A small network was shown many inputs. Here are its activations along a few directions, one row for each input.
In each table, some parts of the input vary, and every possible input appears once, in random order.
A made-up example of a description, with smaller parts first: one of 3 separate values, together with either a single point or one of 9 places along a line or (one of 6 places along a line, together with one of 8 places around a ring).
Shared parts are said once, and a part with two or three values counts as separate values.

Other details of the inputs vary at random and push rows far along three fixed directions, the same in every table; ignore that.

Rows:
x1: [ 24 -17 -30  23  29  31  27 -55 -50 -37  -5]
x2: [-47  -1 -30  -7 -41  12 -60  53  17   6 -16]
x3: [ 17  53  16   2 -32 -40  23  19  41   2   9]
x4: [ 16 -17 -40   7  12  45  11 -43 -55 -50 -20]
x5: [-39 -52  15  36  58  -6  17  36 -44  87  20]
x6: [ 18  46  13 -17 -47 -31 -10  31  53   3 -17]
x7: [ 26 -22 -13   5  24  23  10 -58 -63 -32   2]
x8: [ 37  26 -25 -28 -28  23   3 -58 -26 -75 -24]
x9: [ 47  19  -7 -18 -17   3  11 -44   4 -55 -24]
x10: [ 16  44  34 -18 -49 -56   3  57  58   2  -1]
x11: [ 13  59  33  -6 -28 -61  35  22  61  29  13]
x12: [-51 -59  12  33  63 -11  -8  20 -16  83  27]
x13: [ 36 -33 -13  13  34  28  13 -46 -48 -43 -11]
x14: [-16   4 -22 -10 -51  16 -62  57   2  18 -33]
x15: [-10   5  27   0  30 -24  15   1  10  25  36]
x16: [-26 -59  22  28  57  -7  -1  28 -30  95   5]
x17: [-39 -46  11  41  60  -2  19  36 -38  87  17]
x18: [ 23  61  29  -7 -30 -60  53  20  62  -8  12]
x19: [ -4 -18  24  13  -1  14  23  -5  22  -9   3]
x20: [ 40  46  18 -10 -28 -38  19  -5  51 -15  -8]
x21: [-19 -55 -18  46  51  25  -1  22 -33  58 -10]
x22: [-39   2  -7  10 -57  35 -55  53  31  19 -19]
x23: [ 28  25 -24 -28 -20  27  -6 -50 -13 -97   0]
x24: [-33  17 -42   4 -50  31 -56  58  -8  24 -29]
x25: [  7 -14   5  -5  47  13  16 -57 -32 -18  21]
x26: [ -5 -13  45  24  11 -10  22  -4  32  28  23]
x27: [-38   4 -51 -24 -59  48 -69  42 -27  10 -46]
x28: [-45   4 -38 -14 -41  40 -67  53   3  19  -4]
x29: [ 10 -34  -4   5  40   9  22 -49 -24 -29  27]
x30: [ 43  28 -38  -5 -27  27   2 -60 -22 -75 -17]
x31: [ 37 -25   1  20  39   8  21 -46 -30 -14   0]
x32: [ 13 -38   2   9  20  50  13 -74 -25 -38  -9]
x33: [ -1   3  49  20  36 -53  46  16  10  64  35]
x34: [  7  52  16 -40 -47 -32  14  25  63 -31  22]
x35: [-16  -1  26   1  28 -32  25   9  17   5  18]
x36: [ 42  35  34 -15 -30 -44  11   8  31 -26   3]
x37: [ 12 -24 -16 -12  34  36   5 -68 -40 -32  18]
x38: [-28  -4 -32 -14 -51  27 -57  74  -1   8 -44]
x39: [-30  -3 -29 -19 -49  26 -65  59  -1  27 -46]
x40: [-49 -10 -22  11 -56  49 -59  59  23  16 -27]
x41: [ 26 -19 -19   9  22  24  11 -43 -23 -15 -23]
x42: [-20 -49   3  48  57   2   5  25 -18  88   4]
x43: [ 52  16  -2  -8 -15   3   3 -36  -9 -65 -13]
x44: [  9   1  46   5  29 -51  60  10   5  27  28]
x45: [-31  -4  22  -2  28 -26   4  10  14  34  11]
x46: [ 15  59  42 -23 -21 -52  21  10  56 -19  34]
x47: [ 31  17 -16 -14 -26  17  -7 -33 -34 -60 -10]
x48: [  7  -6  56   9  40 -56  45  17  27  64  18]
x49: [  2 -29 -30  -6  18  34 -23 -62 -39 -49  -9]
x50: [  6 -25 -16  -5  40  35  18 -51 -44 -49   9]
x51: [ 34  54  18  -4 -43 -41   9  24  60 -13  -5]
x52: [ 34  46   4 -14 -50 -23  -1  21  45 -39 -16]
x53: [  9  45  38 -38 -28 -61  25   2  74  -7  29]
x54: [ 23  -2  37  21  37 -44  61   8  30  26  13]
x55: [-31  12 -63  -2 -58  54 -72  41 -22   5 -42]
x56: [-54   2 -37  -5 -32  29 -67  56   1   6 -23]
x57: [-32  17 -51 -14 -57  41 -55  39  -8  12 -45]
x58: [ 24  57  41 -19 -28 -59  33   8  45   2  14]
x59: [ 16 -36   3  14  20  48   7 -74 -27 -37  -5]
x60: [-29 -15  33   8  27 -48  26  30  33  39  26]
x61: [ 14  47  44 -16 -27 -70  16   8  69 -20  28]
x62: [ 13  46  37 -32 -27 -58  18   0  69  -9  31]
x63: [ 12 -15 -16   4  19  22  22 -29 -44 -31  -8]
x64: [-10 -12  28  -4  32 -38  24 -21  19  15  20]
x65: [ 25  11 -44 -27 -39  41 -34 -53 -16 -97  -8]
x66: [-46  -4 -62 -19 -48  63 -74  45 -11  -7 -18]
x67: [-14   3  11 -16  21  -4   8 -12   2   7  15]
x68: [-35   6 -52 -19 -61  49 -77  42 -30  10 -43]
x69: [ 32  17 -13 -27 -20   5  -4 -56   7 -75  13]
x70: [  4 -10  21   7  16 -20  21  29  11  23  -3]
x71: [  6 -21 -11  -1  42  22  -2 -67 -41 -41   1]
x72: [-34 -46 -16  41  48  23   6  21 -49  61   2]
x73: [-36  14 -34   0 -48  29 -57  62 -12  27 -26]
x74: [ 27  27  -4 -17 -12   0  -6 -49  -1 -82   2]
x75: [  6 -37  -4   0  41  11  30 -46 -23 -30  22]
x76: [-25 -52  16  31  57  -1   0  27 -25  91   1]
x77: [-47   8 -29 -31 -40  29 -52  45  17  25 -10]
x78: [-22 -50  12  47  59  -2   4  35 -22  88   7]
x79: [ -6  -2  30   8  39 -34  18 -15   8  12  28]
x80: [ 36  47  41 -11 -24 -63  44  26  68 -13   4]
x81: [-41 -42   1  39  59   2  23  20 -26 102   5]
x82: [ 36 -27   6  15  39   7  18 -45 -35 -16   1]
x83: [ 14 -22  -1  -2  41  16  18 -54 -27 -18  34]
x84: [ 23 -13  -3  13  35   9  30 -55 -39  -7   3]
Each input here is: one of 6 places along a line, together with either a single point or one of 5 places around a ring or (one of 2 separate values, together with one of 4 places along a line).
Q: The inputs of x18 and x81 match in every part but the place on the line of 6. If x44 is changed in the same way as x18 into x81, which row does it become?
A: x27
Q: The inputs of x32 and x59 match in every part but the place on the line of 6. If x8 is changed in the same way as x32 into x59, which row does it become?
A: x58
Q: The inputs of x51 and x20 match in every part but the place on the line of 6. If x46 is changed in the same way as x51 into x20, which row does it become?
A: x25
Q: A walk changes only the place on the line of 6. It starts at x70 and steps to x13. List the rest of the walk in order.
A: x43, x82, x76, x48
Q: A walk changes only the place on the line of 6. It starts at x4 and steps to x72. List the rest of the walk in order.
A: x24, x55, x84, x57
Q: Change only the choice among 2 separate values in x13. List by row number the other rows that result.
A: x17
Q: Change only the place on the ring of 5 in x37. List by row number the other rows that result.
A: x25, x49, x62, x71
Q: Change only the place on the line of 4 in x73. List by row number the other rows that result.
A: x3, x24, x47
